These are the activations of a small network on made-up records, seen along a few directions, one row for each record.
After each row come some of the record's fields: J, E, Y, C, K, U.
Not every record has every field; a missing one is written absent.
The largest differences between rows may come from other fields.
(in the rows, 500 means zero)
Strong random noise was added to every row along 8 fixed directions; ignore it. To show where, here is one row again and again, with new noise each time:
366 337 529 493 397 652 418 614 569 518 640 692 494 430 433 460 529 534 408 445 414 491 373 595 356 450 612 426 604
444 368 506 651 537 626 435 621 579 588 351 482 573 553 424 364 542 570 583 475 591 391 533 483 419 391 492 502 468
781 685 350 640 599 248 576 231 468 532 408 475 398 588 557 563 297 436 523 541 523 484 639 425 623 618 397 820 494
476 405 156 719 684 540 574 390 640 461 443 567 675 576 427 438 547 495 400 494 605 435 785 518 568 482 318 282 347
487 427 426 464 513 459 636 485 370 410 466 552 453 414 519 482 350 561 565 647 373 605 598 685 558 559 402 496 460
455 517 322 610 432 548 532 447 519 453 438 610 629 473 556 388 504 532 569 465 451 412 518 406 591 508 438 401 465
386 459 203 602 577 561 533 407 506 490 447 538 610 448 434 485 463 615 550 528 523 554 606 403 513 495 490 559 454
503 415 328 587 679 472 607 397 499 488 469 527 492 546 409 501 415 517 425 617 602 621 702 646 504 508 391 525 423
489 439 339 582 645 501 617 418 620 536 460 539 609 480 451 412 304 346 501 451 575 512 576 459 570 499 482 424 527
643 349 703 698 621 524 459 691 639 658 236 371 505 654 444 310 448 417 612 454 637 265 596 572 445 381 410 493 463

516 491 488 430 695 468 689 454 549 567 440 418 586 474 453 447 192 291 586 509 677 637 527 472 595 469 535 507 594
<J:j6 E:e2 Y:y2 C:c2 K:absent U:u1>
486 473 418 596 521 616 463 477 748 512 572 568 653 493 447 409 482 324 402 287 565 379 411 364 482 454 588 330 597
<J:j2 E:absent Y:absent C:c1 K:k1 U:u1>
383 447 288 506 619 558 537 392 446 448 567 564 502 520 345 563 616 612 333 649 614 652 621 623 463 488 439 442 404
<J:j5 E:e1 Y:y1 C:c2 K:k1 U:u2>
503 377 264 554 679 558 464 481 665 479 509 436 609 381 345 616 432 521 470 402 366 395 708 414 514 506 539 501 538
<J:j2 E:absent Y:absent C:c3 K:k1 U:u2>
368 449 327 477 546 573 632 556 463 442 314 397 628 388 541 399 395 551 719 512 412 455 597 456 649 550 426 386 418
<J:j4 E:absent Y:absent C:c1 K:k2 U:u1>
485 472 608 615 513 576 472 504 635 532 432 541 579 668 417 410 620 471 490 483 664 481 524 473 474 396 506 475 481
<J:j6 E:e2 Y:y2 C:c3 K:k1 U:u2>
296 449 180 493 676 493 675 349 496 398 514 547 601 446 513 471 426 445 434 541 552 653 658 506 606 605 446 256 383
<J:j4 E:absent Y:absent C:c4 K:k2 U:u2>
344 379 508 526 521 588 436 695 515 519 345 435 623 454 523 367 559 526 614 455 547 399 510 417 465 401 493 306 441
<J:j4 E:absent Y:absent C:c4 K:absent U:u2>
494 330 409 518 746 537 629 586 606 521 415 394 609 367 377 501 267 377 604 429 421 498 676 573 578 486 420 454 502
<J:j1 E:absent Y:absent C:c1 K:k2 U:u1>
526 416 477 432 619 428 539 516 573 559 597 468 535 434 449 580 402 444 421 483 470 470 567 512 435 480 519 396 534
<J:j3 E:e1 Y:y2 C:c2 K:k2 U:u2>
532 445 351 594 554 518 391 405 677 526 627 617 504 555 408 584 568 456 243 393 557 471 570 513 433 483 479 492 509
<J:j1 E:absent Y:absent C:c1 K:k1 U:u1>
541 481 493 455 454 490 501 533 546 471 514 482 601 389 504 484 446 487 499 467 367 452 499 485 501 459 443 409 569
<J:j2 E:absent Y:absent C:c2 K:k1 U:u1>
424 530 335 534 628 483 609 402 544 519 479 462 616 510 473 481 465 478 576 499 651 598 563 335 529 475 546 522 456
<J:j6 E:e2 Y:y2 C:c1 K:k2 U:u2>
257 370 535 566 655 653 468 593 606 640 432 422 558 519 292 413 475 503 551 452 764 571 451 405 384 433 687 592 493
<J:j5 E:e1 Y:y2 C:c3 K:k2 U:u2>
511 502 366 564 753 380 655 394 686 494 553 548 467 670 522 453 484 221 275 408 754 508 648 541 602 621 493 163 377
<J:j4 E:absent Y:absent C:c4 K:k2 U:u2>
338 496 522 597 476 677 459 523 500 447 357 495 628 584 374 429 783 743 624 633 642 614 601 521 523 318 407 619 400
<J:j1 E:e2 Y:y2 C:c3 K:k1 U:u1>
467 394 369 526 691 553 418 553 666 633 460 343 600 305 342 584 342 447 584 331 424 429 562 252 417 476 687 616 616
<J:j2 E:absent Y:absent C:c4 K:k1 U:u2>
524 545 520 479 382 489 506 586 476 420 477 522 431 470 584 482 457 490 613 438 304 400 493 527 564 599 473 431 504
<J:j4 E:absent Y:absent C:c2 K:absent U:u1>
236 481 291 532 283 736 297 470 472 531 661 738 677 428 516 438 796 720 342 412 534 461 261 323 363 381 590 344 485
<J:j6 E:e1 Y:y1 C:c2 K:k2 U:u2>
343 412 314 550 580 610 398 570 646 517 460 370 537 440 313 613 570 668 632 384 419 466 607 301 385 495 647 681 507
<J:j4 E:absent Y:absent C:c3 K:k1 U:u1>
549 615 569 316 409 409 542 473 473 485 561 435 531 397 555 577 513 464 609 515 464 572 361 308 470 451 611 608 605
<J:j3 E:absent Y:absent C:c4 K:k1 U:u1>
492 555 723 384 276 467 646 633 432 370 380 549 555 443 717 251 447 362 686 467 316 348 348 544 760 518 427 159 498
<J:j4 E:e1 Y:y1 C:c3 K:k1 U:u2>
373 474 447 622 540 683 507 509 533 516 325 487 660 624 476 279 581 486 530 491 746 502 562 513 542 403 383 328 394
<J:j1 E:absent Y:absent C:c2 K:absent U:u1>
574 447 553 571 420 533 302 540 391 572 561 473 356 436 399 643 507 710 401 530 405 505 490 629 318 495 513 856 541
<J:j2 E:e1 Y:y2 C:c1 K:k1 U:u1>
283 328 352 378 561 641 585 539 370 457 548 468 599 304 427 500 380 627 581 626 492 648 532 558 460 432 520 441 514
<J:j3 E:e2 Y:y1 C:c1 K:absent U:u2>
675 618 640 545 365 417 436 471 452 530 438 529 444 637 656 453 585 458 483 453 529 356 389 427 510 524 510 528 503
<J:j6 E:absent Y:absent C:c4 K:k1 U:u2>
409 317 495 519 661 580 435 611 684 539 535 411 664 487 277 558 613 491 471 476 604 536 658 505 379 367 525 393 494
<J:j3 E:e1 Y:y2 C:c4 K:absent U:u1>
528 470 329 510 765 414 738 357 568 552 384 378 644 510 464 391 237 292 553 481 695 561 644 429 647 517 419 349 433
<J:j6 E:e1 Y:y1 C:c1 K:k2 U:u2>
544 584 585 405 486 433 436 400 527 625 723 544 463 503 475 600 507 409 278 445 616 560 289 420 342 414 649 647 652
<J:j3 E:e1 Y:y1 C:c3 K:k2 U:u2>
441 641 510 407 368 411 534 413 344 491 550 568 408 448 606 539 450 544 543 549 475 709 334 469 539 605 601 641 523
<J:j1 E:e1 Y:y2 C:c4 K:k2 U:u1>
465 564 369 465 481 508 479 408 600 465 652 603 619 433 540 553 519 395 480 369 435 485 441 301 508 495 609 433 604
<J:j6 E:absent Y:absent C:c4 K:absent U:u2>
402 404 367 436 469 595 503 480 593 427 645 601 646 319 393 534 442 441 497 382 238 510 507 476 518 528 538 397 581
<J:j6 E:absent Y:absent C:c3 K:k1 U:u2>
491 672 288 563 491 426 628 323 372 442 344 431 598 391 587 440 349 603 727 539 443 521 568 285 738 628 441 616 418
<J:j2 E:e1 Y:y2 C:c3 K:k2 U:u2>

Which values does each new row have?
385 327 449 402 597 542 620 636 531 430 400 411 597 361 468 469 428 486 665 509 425 550 595 527 562 461 494 301 477
<J:j1 E:absent Y:absent C:c4 K:k1 U:u1>
689 626 696 526 377 438 401 480 475 555 564 603 399 607 576 491 481 400 379 449 562 435 338 524 498 551 481 599 564
<J:j3 E:absent Y:absent C:c2 K:absent U:u1>
425 544 194 531 456 451 426 502 400 424 511 529 522 502 573 600 723 762 463 507 406 425 641 383 499 595 481 472 368
<J:j4 E:absent Y:absent C:c4 K:absent U:u2>
586 510 346 403 661 327 649 355 410 454 590 456 455 506 498 621 528 506 386 643 556 648 691 625 511 529 404 439 392
<J:j6 E:e1 Y:y1 C:c4 K:k2 U:u2>
288 381 272 485 460 623 362 547 410 510 506 553 536 362 505 574 647 789 499 513 383 465 532 451 413 513 565 429 431
<J:j1 E:e1 Y:y1 C:c4 K:k2 U:u2>
641 635 463 576 430 373 424 428 426 500 490 500 452 545 570 624 601 586 491 489 515 416 496 392 516 595 521 631 428
<J:j3 E:e1 Y:y2 C:c4 K:k2 U:u1>
488 501 462 554 474 569 427 507 489 476 449 490 513 451 493 483 518 596 552 531 391 458 555 476 495 480 454 541 475
<J:j2 E:absent Y:absent C:c2 K:k1 U:u2>
382 391 691 410 584 624 569 636 472 535 411 436 549 515 403 391 476 458 619 552 676 664 396 589 425 407 600 452 552
<J:j6 E:absent Y:absent C:c4 K:absent U:u1>
680 635 667 522 348 411 519 413 550 463 518 607 432 629 634 436 566 326 452 487 523 431 431 565 638 515 444 416 549
<J:j1 E:e2 Y:y1 C:c4 K:k1 U:u1>
486 456 592 519 383 524 531 649 389 405 476 562 498 598 618 414 697 603 526 547 440 416 566 665 531 536 394 241 351
<J:j6 E:e2 Y:y2 C:c4 K:absent U:u2>
374 427 616 482 537 604 533 588 534 551 423 458 652 597 475 336 626 463 525 518 757 596 405 500 417 353 516 353 460
<J:j6 E:absent Y:absent C:c4 K:k2 U:u1>
451 465 328 600 610 587 455 431 657 536 532 545 498 576 412 579 558 536 400 407 533 481 595 457 494 553 553 536 478
<J:j1 E:absent Y:absent C:c3 K:k2 U:u1>
578 597 604 379 562 328 629 448 423 507 499 433 316 475 527 550 266 410 585 584 521 702 433 536 565 583 539 780 551
<J:j4 E:absent Y:absent C:c1 K:k2 U:u1>
549 395 471 404 566 398 574 589 662 475 628 568 480 367 581 525 219 202 402 257 238 307 440 509 623 620 608 222 629
<J:j4 E:absent Y:absent C:c3 K:k2 U:u2>
446 310 473 480 663 579 402 653 612 672 529 421 566 339 388 525 340 503 455 403 456 437 474 427 318 410 611 521 613
<J:j2 E:absent Y:absent C:c2 K:k2 U:u2>
534 620 412 475 582 393 572 374 378 547 406 358 559 504 456 571 360 547 587 611 640 684 534 373 526 467 495 720 503
<J:j3 E:e1 Y:y2 C:c2 K:absent U:u1>
